Each row below holds a small network's activations on one input, seen along a few directions.
Each table varies a few parts of the input and shows all the possible inputs, shuffled.
Descriptions start from the smaller parts, as in this example, which fits no table here: one of 6 places along a line, together with either a single point or one of 9 places around a ring or (one of 2 separate values, together with one of 5 places around a ring).
Shared parts are said once, and a part with two or three values counts as separate values.
In the rows, 128 means zero.

Other details of the inputs shift rows strongly along three fixed directions, in all tables alike. That doesn't count.

Table:
row 1: [140 106  93  81 171 155  54 123 123 127 167 143]
row 2: [104 166 184 197 117  94 180 116  94  91  80 159]
row 3: [143 115 178 130  76  58 227 107 106 143 105 125]
row 4: [104 108 193 147 111  66 235 138 128 144  98 147]
row 5: [202  38 130 123 134 103 130 117 116 161 206  79]
row 6: [ 77 147  69 137 125 162  18 118 125  88 107 153]
row 7: [ 41 177 162 233 118 156 122 101 139  79  83 103]
row 8: [ 48 209 109 146 133 160  69 125 113  97  32 184]
row 9: [ 93 151 128  56  89 103 179 161 153 155  82 189]
row 10: [116 181 116  89  76 117 123 139 148 166  89 158]
row 11: [169  65 169 188 130  91 196 112 103 174 179  69]
row 12: [ 66 133 123 236 156 164  80 125 113  71 154  75]
row 13: [119 129 107  45 118 127 156 177 179 133  92 150]
row 14: [149 168 142  73  94  76 173 122 134 116  44 196]
row 15: [175 112  57  34  99 130  91 153 141 168 163 142]
row 16: [160  79 102 157 190 150  38 111 126  95 163 130]
row 17: [169 120  80  79 159 155  58 164 122 154 179 136]
row 18: [153 127 192 134  73  42 251 129 100 161 121 113]
row 19: [140  61 174 155 130 115 215  94 111 129 228  50]
row 20: [132 174 113  59  69  85 157 156 127 162 113 153]
row 21: [176 123 101  55 149 144 136 152 148 154 137 111]
row 22: [124  49 127 216 167 180 112 102 111  99 238  45]
row 23: [212 109  73  93 162 169  12 156 164 157 135 141]
row 24: [ 51 199 120 121 131 150  89 108 139  29  24 178]
row 25: [129 152 127 123 142 171 103 135 156 117 112 126]
row 26: [116 151  69 113 120 145  70 140 136 149 122 139]
row 27: [110 123 124 140 165 166 103 114 130  77 133 122]
row 28: [156 118 196 159 126  81 237 105 105 153 124 127]
row 29: [ 83  78 152 237 198 177  93  84  82  99 212 102]
row 30: [145 148  84  82 120 132 120 146 158 145 110 104]
row 31: [230 103 101  51  97 104 106 158 164 202 134 120]
row 32: [154 110 158 123 141 148 145 124 120 184 186 117]
row 33: [ 40 193 171 210 137 146 144 114 105  45  73 139]
Each input here is: one of 3 separate values, together with either a single point or (one of 2 separate values, together with one of 5 places along a line).
Changing only the choice among 3 separate values turns row 23 into row 25. The same change can be made to row 31. Which row results? -> row 7
Which other rows does row 21 become when the choice among 2 separate values takes its other values? List them by row number. -> row 30
Which other rows does row 32 become when the choice among 2 separate values takes its other values? List them by row number. -> row 10

Table:
row 34: [175 102 157  98 136 106 182 120 127 155 163 113]
row 35: [156 118 136  80 137 122 172 131 133 150 159 112]
row 36: [158 130  90  93 140 151  68 141 144 126 113 144]
row 37: [ 98 100 144 207 150 148 136 118 109 130 177  88]
row 38: [126 101 123 143 163 152  98 124 135 117 146 123]
row 39: [136 122 120 159 147 144  79 131 118 117 135 121]
row 40: [116 121 166 151 139 112 171 113 119 118 122 130]
row 41: [121  81 146 207 165 148 103 119 108 121 182  96]
row 42: [170 136  79  69 108 112  90 149 139 153 105 145]
row 43: [126 133 100 102 138 151  93 142 143 120 110 145]
row 44: [122 147  99 100 132 141  91 148 145 119 108 152]
row 45: [173 122 126  82 116 113 132 143 135 158 139 128]
row 46: [ 85 136 136 177 121 134 139 114 111 119 135 111]
row 47: [105 131 167 168 141 111 166 110 112 102 104 136]
row 48: [110 165 121  91  99 117 116 144 144 124  66 168]
row 49: [139 136  93 101 135 154  66 148 142 130 132 128]
row 50: [102 159 151 128 122 124 146 112 132 107  84 150]
row 51: [ 83 148 149 190 123 138 148 114 112 119 127 110]
row 52: [178 118 126  82 139 115 138 133 133 142 133 129]
row 53: [ 98 139 170 197 135 128 155 100 102  94 106 130]
row 54: [ 84 171 109 138 104 132 100 126 130 111  78 148]
row 55: [ 68 180 106 139 111 140  96 127 127  96  71 151]
row 56: [118 116 111 173 137 142  82 118 119 123 137 117]
row 57: [121 159 142 129 104 109 148 122 127 131  88 143]
row 58: [168  86 125 140 137 121 132 132 131 129 164  90]
row 59: [ 93 152 150 131 112 114 174 120 117 114 122 134]
row 60: [ 98 161 133 147 116 134 127 123 128 118 100 134]
row 61: [153 148  92  67 125 139  94 152 150 137 121 145]
row 62: [132 130 109  91 131 139 127 144 139 131 122 136]
row 63: [106 138 167 190 116 114 164 106 110 129 120 117]
row 64: [ 96 151 151 151 120 119 149 119 123 103  77 156]
row 65: [152 128 113  61 114 118 143 159 141 157 136 130]
row 66: [126 153 134  90  93 100 161 136 142 148  85 156]
row 67: [105 157 133 107 114 118 158 140 132 122 104 147]
row 68: [ 91 142 162 161 103 109 171 103 116 123 110 133]
row 69: [117 121  84 132 153 174  50 129 134 102 134 130]
row 70: [133 106 150 109 136 116 188 117 119 137 170 104]
row 71: [154 136 118  72 123 125 147 147 139 149 147 128]
row 72: [174 114 120  77 115 102 148 145 139 170 133 133]
row 73: [ 95 136 161 190 135 117 150 115 108  98 110 139]
row 74: [121 175 141 118 106 104 148 128 125 111  71 163]
row 75: [164 106 135 120 120 121 149 127 133 172 166 106]
row 76: [126 109 116 151 139 148 104 131 141 111 151  94]
row 77: [107 153 138 124 135 135 134 120 132 109 104 137]
row 78: [154 103 134 119 117 114 155 133 133 170 154 115]
row 79: [116 146 130 142 112 109 131 119 116 118  96 142]
row 80: [141 132  91 110 129 133  62 142 128 118 112 143]
row 81: [ 89 156 153 148 114 118 151 122 129 108  88 157]
row 82: [132  98 126 145 148 142 120 122 120 128 186 106]
row 83: [168  93 135 121 136 109 151 126 116 144 177 115]
row 84: [131 114  87 139 155 165  45 128 131 103 128 135]
row 85: [108 163 145 112  91  96 151 125 123 119  77 157]
row 86: [136 132  92  87 122 139  80 146 139 131 131 134]
row 87: [102 158 142 118 102 110 149 120 129 114  92 158]
row 88: [137 106 108 149 141 140  86 123 123 131 152 115]
row 89: [131 119 117 108 140 137 106 121 136 119 129 135]
row 90: [164 120 118 106 137 130 111 137 135 140 146 130]
row 91: [126 107 144 130 126 123 160 126 114 141 177 100]
row 92: [ 98 160 133 131 117 136 127 133 125 115 108 131]
row 93: [129 161 143  86  92 106 154 135 138 140  90 152]
row 94: [145  99 118 146 150 140 105 119 116 116 149 120]
row 95: [154  99 149 112 121 107 188 132 127 170 173 105]
row 96: [124  83 139 165 169 151 124 106 115 118 194  92]
row 97: [ 96 153 166 142 115 122 194 113 117 116 110 130]
row 98: [107 138  84 154 153 178  43 136 133 111 133 117]
row 99: [109 153 132 138 105 115 132 127 140  98  75 134]
row 100: [159 103 145 107 134 128 172 125 128 154 172 107]
row 101: [127 141 159 155 114 103 169 115 111 132 112 127]
row 102: [150  86 134 133 149 142 134 126 130 142 169 114]
row 103: [ 96 148 169 174 107 115 185 109 113 133 123 115]
row 104: [162 120  97  94 134 128  82 155 136 138 121 140]
row 105: [170 120 113  82 110 104 137 147 140 171 125 134]
row 106: [174 126 120  67 106 112 146 140 146 172 135 129]
row 107: [154 119 122  75 116 115 143 152 139 158 143 128]
row 108: [ 83 164 132 124 111 130 147 120 123  99  86 149]
row 109: [113 139  82 124 133 160  65 147 153  96 111 115]
row 110: [113 120  96 139 170 170  58 133 139 101 130 129]
row 111: [146 125 118  97 108 120 132 138 155 129 115 120]
row 112: [106 119 109 165 151 158  91 133 126 121 148 111]
row 113: [134  96 126 159 143 141 123 130 125 150 175  98]
row 114: [123 143 137 116 124 106 145 116 121 108  92 148]
row 115: [127 109  84 184 163 164  29 136 124 115 132 120]
row 116: [107 127 154 170 136 143 138 106 121 111 126 126]
row 117: [155  98 144 120 110 105 175 119 124 172 171 105]
row 118: [150 121 122  76 113 118 144 129 138 143 127 142]
row 119: [162 113 110  80 137 122 115 131 137 135 136 134]
row 120: [172 119 118  69 115 103 142 139 136 153 142 139]
row 121: [105 153 107 154 130 134  78 134 127 104  74 153]
row 122: [108 161 105 167 127 142  66 128 124 106  77 144]
row 123: [151  99 144  94 144 117 186 132 129 152 173 108]
row 124: [142  73 149 192 170 143 134 113 105 122 182  99]
row 125: [105  84 151 207 153 150 110 104 104 116 189  93]
row 126: [121  95 146 170 138 132 150 110 111 139 187  91]
row 127: [157 126 100  88 134 127  95 150 144 137 123 148]
row 128: [113 149 183 136 102  97 208 111 121 132 115 139]
Changing only one part turns row 51 into row 75. The same change can be made to row 91. Which row results? -> row 125
Changing only one part turns row 38 into row 110. The same change can be made to row 118. Which row results? -> row 69
Changing only one part turns row 45 into row 93. The same change can be made to row 127. Which row results? -> row 81
What do these inputs look like to the network? -> one of 5 places along a line, together with either a single point or (one of 3 separate values, together with one of 6 places along a line)
Which other rows does row 34 become when the choice among 3 separate values takes its other values? List them by row number. -> row 40, row 119
A walk changes only the place on the line of 6. It starts at row 51 and steps to row 98. List the rest of the walk in order. -> row 92, row 71, row 97, row 35
